A small network was shown many inputs. Here are its activations along a few directions, one row for each input.
Each table varies a few parts of the input and shows all the possible inputs, shuffled.
A made-up example of a description, with smaller parts first: one of 4 places along a line, together with either a single point or one of 11 places along a line or (one of 3 separate values, together with one of 5 places around a ring).
Shared parts are said once, and a part with two or three values counts as separate values.

Other details of the inputs vary at random and push rows far along three fixed directions, the same in every table; ignore that.

A family of inputs:
r1: -12 19 -21 -4 4 5 26 7 -11 15 31 -4 12 11
r2: -15 -12 26 -33 -45 47 -3 -12 -8 -13 10 -26 -15 53
r3: 1 -32 21 -26 -32 36 -19 -2 -2 -15 -4 -22 0 7
r4: 12 29 -7 45 43 -53 11 -3 13 10 -18 36 -11 -20
r5: 12 43 4 23 -30 10 29 -23 -23 20 21 -1 0 4
r6: 25 56 -11 66 56 -78 19 -8 7 13 -15 49 -12 -30
r7: 35 -5 27 25 5 -33 -35 -12 15 -15 -49 18 -12 -40
r8: -25 -67 3 -40 17 11 -39 29 30 -29 -23 -7 -9 14
r9: -2 -12 5 -15 -18 24 -4 -4 -9 -2 8 -14 4 3
r10: -21 7 -9 -23 -14 18 14 2 -12 3 30 -8 -9 44
r11: 2 18 5 -9 -41 34 18 -19 -28 11 27 -17 2 20
r12: -8 -30 10 -31 -24 36 -13 4 -3 -11 5 -23 5 12
r13: 30 52 12 49 -22 -11 22 -35 -20 21 3 14 -6 -23
r14: -14 36 -29 -2 -2 9 41 -1 -26 27 47 -5 16 18
r15: 37 14 34 47 -3 -33 -18 -22 14 -8 -44 29 -31 -25
r16: 3 -25 12 9 31 -26 -26 9 28 -21 -38 15 -13 -12
r17: 0 15 -38 23 73 -67 4 21 15 11 -12 33 12 -35
r18: -14 -46 11 -51 -18 30 -33 11 9 -21 -9 -26 6 15
r19: 11 -8 40 -3 -43 24 -16 -21 0 -14 -18 -8 -27 23
r20: 26 61 0 54 -7 -22 32 -28 -19 27 9 21 -2 -22
r21: -23 24 -53 8 47 -21 38 17 -8 30 34 12 25 -8
r22: 20 -13 6 20 20 -24 -18 5 14 -8 -28 14 1 -37
r23: -3 -20 6 1 15 -14 -20 8 19 -15 -23 11 -15 0
r24: 21 -10 6 35 32 -36 -18 6 23 -6 -36 23 0 -51
r25: 25 12 39 4 -65 36 -3 -34 -22 -4 -1 -16 -12 8
r26: 10 -31 8 8 18 -10 -26 6 17 -12 -33 7 3 -36
r27: 24 -33 37 6 -21 11 -36 -5 17 -23 -42 -5 -10 -25
r28: -22 17 -46 3 52 -36 19 20 7 19 16 15 23 -12
r29: 33 -1 11 43 31 -45 -19 4 22 -7 -40 28 -4 -56
r30: -14 25 -39 6 32 -16 33 15 -9 23 33 7 19 -1
r31: -64 -58 -47 -81 33 26 -6 49 10 -7 25 -30 26 41
r32: -22 27 -13 -27 -42 48 38 -6 -33 19 59 -29 10 50
r33: 25 -36 45 -4 -27 5 -52 -14 17 -29 -54 -6 -15 -22
r34: 13 67 -7 32 -22 -2 44 -25 -32 30 36 6 2 7
r35: -16 -11 -16 0 41 -27 -5 20 19 -7 -8 15 -4 2
r36: -21 34 -31 -2 -1 12 42 -1 -23 29 48 -6 17 18
r37: -22 2 -28 -20 11 12 22 19 -7 11 33 -11 17 17
r38: 41 4 55 26 -59 20 -21 -34 -3 -13 -31 -6 -21 -15
r39: 11 23 19 10 -46 27 14 -24 -19 8 14 -11 -5 9
r40: 16 46 7 24 -30 5 27 -24 -24 18 22 1 -2 2
r41: 4 34 3 10 -37 23 26 -25 -28 19 27 -8 2 12
r42: -58 -64 -64 -57 82 -5 -3 70 27 -5 21 -8 38 2
r43: -5 26 -26 11 18 -12 26 1 -14 20 26 8 14 -6
r44: 23 46 2 46 -3 -20 22 -18 -8 19 2 18 -3 -22
r45: -1 -7 -8 8 35 -33 -11 13 16 -9 -15 21 -11 -6
r46: -17 -43 -18 -17 37 -5 -16 32 23 -11 -11 -1 16 -17
r47: -30 -59 9 -60 -10 36 -31 22 13 -32 -3 -25 -8 42
r48: 15 43 -13 27 16 -39 17 -11 -10 15 2 18 -3 -10
r49: -10 -8 6 -21 -15 16 -2 0 -3 -6 9 -7 -13 34
r50: -14 -24 -13 -12 17 5 -4 17 9 -2 0 -4 13 -9
r51: -2 -53 2 -20 20 3 -32 19 18 -20 -25 -4 8 -22
r52: -4 -31 34 -23 -31 28 -28 -6 9 -28 -20 -16 -20 27
r53: 9 25 19 -12 -54 26 6 -27 -21 3 16 -20 -3 25
r54: 13 -12 32 -4 -44 32 -14 -14 -1 -11 -11 -17 -9 1
r55: -16 -18 -20 -19 18 7 2 16 -1 2 13 -6 16 -2
r56: 5 6 8 0 -19 14 4 -4 -6 1 8 -8 0 3
r57: 36 -18 35 24 -8 -12 -33 -8 15 -19 -44 9 -11 -38
r58: 37 18 18 52 8 -34 -7 -14 9 2 -34 25 -7 -49
r59: -38 -6 -55 -17 50 -7 25 30 0 19 33 1 29 -1
r60: -16 68 -26 -3 -28 12 55 -21 -41 36 58 -11 5 47
r61: 1 -59 18 -25 8 -1 -51 14 28 -30 -48 -7 -4 -16
r62: -24 -2 -2 -34 -18 30 12 1 -11 0 28 -17 -6 54
r63: -43 -29 -53 -45 60 -16 2 45 11 2 17 -4 24 14
r64: 30 21 63 3 -90 43 -7 -50 -23 -11 -6 -16 -39 40
r65: -4 -27 20 -21 -9 11 -23 3 10 -25 -14 -7 -15 22
r66: -38 -16 -25 -40 24 10 11 24 3 -3 26 -10 6 43
r67: 20 -43 28 5 -2 1 -40 1 21 -24 -46 0 -4 -34
r68: 10 -4 4 6 10 -20 -16 -1 15 -7 -23 5 3 -21
r69: -11 33 -46 29 54 -39 35 15 -2 29 22 24 21 -22
r70: 14 26 17 17 -37 16 13 -21 -14 9 8 -6 -5 1
Each input here is: one of 2 separate values, together with either one of 6 places along a line or one of 9 places around a ring or (one of 4 places along a line, together with one of 5 places around a ring).
Question: The inputs of r6 and r16 match in every part but the choice among 2 separate values. If r53 is changed in the same way as r6 into r16, which row does it become?
Answer: r68
Question: The inputs of r26 and r51 match in every part but the choice among 2 separate values. If r23 is changed in the same way as r26 into r51, which row does it become?
Answer: r45
Question: Which other rows does r31 become when the place on the line of 6 takes its other values? List them by row number.
Answer: r28, r33, r60, r61, r68
Question: Which other rows does r18 become when the place on the line of 6 takes its other values? List them by row number.
Answer: r7, r17, r48, r53, r63
Question: Which other rows does r20 become when the place on the ring of 5 takes its other values? List them by row number.
Answer: r36, r50, r67, r69

A family of inputs:
r71: 34 76 13 51 -22 -32 25 -42 -22 23 2 22 -17 -5
r72: -24 30 -25 -19 -1 8 30 0 -19 20 42 -8 5 40
r73: 35 19 19 52 -4 -19 1 -20 2 4 -25 21 -9 -42
r74: 10 -16 13 -1 6 -19 -30 0 19 -15 -34 8 -9 -11
r75: 7 15 -23 33 46 -34 17 15 8 14 4 22 11 -36
r76: -26 26 -35 -20 13 -2 32 5 -18 17 43 -3 9 36
r77: 2 -2 14 1 -37 33 4 -15 -13 3 7 -12 -2 3
r78: 4 -4 14 10 -4 -4 -9 -1 11 -11 -16 7 -14 0
r79: -25 -19 -27 -19 35 -9 -2 20 14 0 0 -3 22 -6
r80: 18 38 2 25 5 -30 10 -17 -12 8 -1 18 -11 -5
r81: 16 28 -5 25 -5 -14 8 -18 -11 18 0 10 4 -22
r82: 17 -54 27 -22 -5 6 -52 11 20 -32 -39 -11 1 -27
r83: 15 -4 -3 19 22 -27 -10 1 9 0 -25 13 9 -40
r84: -5 8 8 -4 -20 22 12 -8 -11 1 18 -6 -11 31
r85: 17 -4 10 1 -8 -1 -10 -5 -1 -4 -10 -6 5 -18
r86: 3 -5 25 -22 -45 24 -16 -15 -5 -13 -7 -19 -14 25
r87: -29 -34 7 -46 -30 49 -4 7 -1 -13 17 -27 -3 48
r88: -12 -12 -26 10 63 -38 2 29 17 -2 -4 24 4 -14
r89: -44 4 -47 -21 43 -2 34 31 -2 17 42 1 14 32
r90: 17 4 20 -2 -37 17 -9 -16 -12 -2 -6 -13 -1 -4
r91: 3 -49 30 -13 -7 11 -41 9 27 -30 -39 -3 -17 0
r92: -41 -34 -38 -23 51 -1 5 38 21 1 10 -3 24 2
r93: 4 25 18 -1 -63 49 23 -25 -30 11 30 -22 -3 26
r94: 2 -37 9 -13 2 16 -19 17 12 -16 -7 -8 4 -11
Question: Describe the family of inputs behind these rows.
Answer: one of 2 separate values, together with either a single point or one of 5 places along a line or one of 6 places along a line
Question: The inputs of r72 and r89 match in every part but the choice among 2 separate values. If r85 is changed in the same way as r72 into r89, which row does it become?
Answer: r75
Question: Which other rows does r86 become when the choice among 2 separate values takes its other values? List them by row number.
Answer: r78

A family of inputs:
r95: 2 66 9 40 -34 0 41 -41 -19 32 14 4 -16 19
r96: 43 64 9 50 -7 -46 11 -22 -16 17 0 22 -4 -29
r97: -27 -14 -34 -56 -1 19 -2 29 -10 1 32 -29 34 18
r98: 41 -11 26 23 23 -45 -40 6 26 -26 -47 21 -17 -47
r99: 21 -42 34 -23 -11 2 -45 13 15 -33 -29 -7 -11 -6
r100: -19 -3 -37 -5 60 -39 6 35 30 4 2 11 18 -5
r101: -19 -15 0 -13 -16 31 3 -9 -11 5 20 -9 -9 29
r102: 36 -3 42 33 -35 9 -18 -36 -3 -8 -35 14 -35 -17
r103: -13 13 -9 17 -16 61 58 26 -10 19 65 -20 23 2
r104: -18 -80 -9 -11 22 48 -1 63 37 -19 14 -21 28 -24
r105: -34 -59 -29 -65 23 23 -16 29 -8 -12 16 -24 32 5
r106: 44 70 -4 45 -9 -44 17 -26 -21 21 1 16 6 -39
r107: 19 66 13 70 -2 -37 27 -30 1 20 -16 37 -26 -4
r108: 6 -51 37 -27 -13 10 -52 7 38 -39 -46 -16 -9 -2
r109: 8 13 -18 19 53 -41 18 15 -9 4 12 32 -8 -4
r110: 39 61 -2 39 -6 -37 16 -16 -18 21 8 19 0 -20
r111: 23 3 19 10 13 -30 -17 10 11 -23 -18 13 -20 -8
r112: 39 -8 47 53 -12 -17 -31 -31 14 -22 -49 25 -44 -23
r113: 7 5 -20 24 53 -60 -8 18 32 4 -28 23 15 -42
r114: -27 2 -28 -38 -8 15 11 13 -1 10 20 -25 29 18
r115: 11 14 44 0 -81 45 -12 -49 -13 1 -22 -28 -8 7
r116: 5 -64 44 6 14 -11 -60 7 49 -35 -83 13 -15 -33
r117: -41 16 -16 -41 -56 60 29 -18 -29 24 38 -40 15 46
r118: -32 -18 -40 -46 30 16 16 21 -20 8 44 -11 25 24
r119: 40 56 28 51 -17 -20 24 -36 -34 6 15 21 -29 7
r120: -5 -7 -31 -1 56 -44 -17 27 34 -4 -29 9 26 -46
r121: -26 34 -3 -14 -59 46 35 -25 -29 30 34 -24 4 50
r122: 3 -10 -16 -18 12 0 2 2 -18 4 8 -4 14 -15
r123: 19 -16 47 -25 -53 33 -25 -1 -7 -31 -6 -23 -28 36
r124: -25 19 -44 8 72 -55 24 40 25 6 9 26 10 3
r125: 1 49 -16 24 -26 7 36 -34 -40 36 27 9 5 -4
r126: 30 -6 59 28 -47 4 -36 -40 15 -13 -63 6 -23 -28
r127: -44 36 -51 18 55 -29 43 15 10 24 28 19 6 26
r128: 16 -39 43 -40 -53 56 -27 -17 -19 -26 -1 -30 -20 28
r129: -44 -73 -32 -45 48 13 -24 36 19 -7 -4 -5 18 0
r130: 6 43 5 -5 -34 31 36 -29 -49 16 52 -10 -8 41
r131: -38 13 -32 -14 6 21 43 6 -19 17 50 3 -9 47
r132: -10 -28 37 -54 -72 61 -28 -14 5 -25 -4 -45 1 37
r133: -15 -21 -48 -11 80 -38 6 36 2 9 12 18 24 -24
r134: -8 -58 4 -16 2 14 -34 5 13 -14 -26 0 -2 -12
r135: 10 -16 27 3 0 -16 -26 8 30 -27 -33 3 -17 6
r136: -24 0 -53 6 46 -19 16 9 -7 26 18 11 25 -17
Question: Describe the family of inputs behind these rows.
Answer: one of 2 separate values, together with either a single point or (one of 4 places along a line, together with one of 5 places around a ring)
Question: The inputs of r106 and r97 match in every part but the choice among 2 separate values. If r107 is changed in the same way as r106 into r97, which row does it become?
Answer: r127
Question: Which other rows does r115 become when the choice among 2 separate values takes its other values? List them by row number.
Answer: r117
Question: Which other rows does r98 become when the place on the ring of 5 takes its other values? List them by row number.
Answer: r101, r108, r116, r130
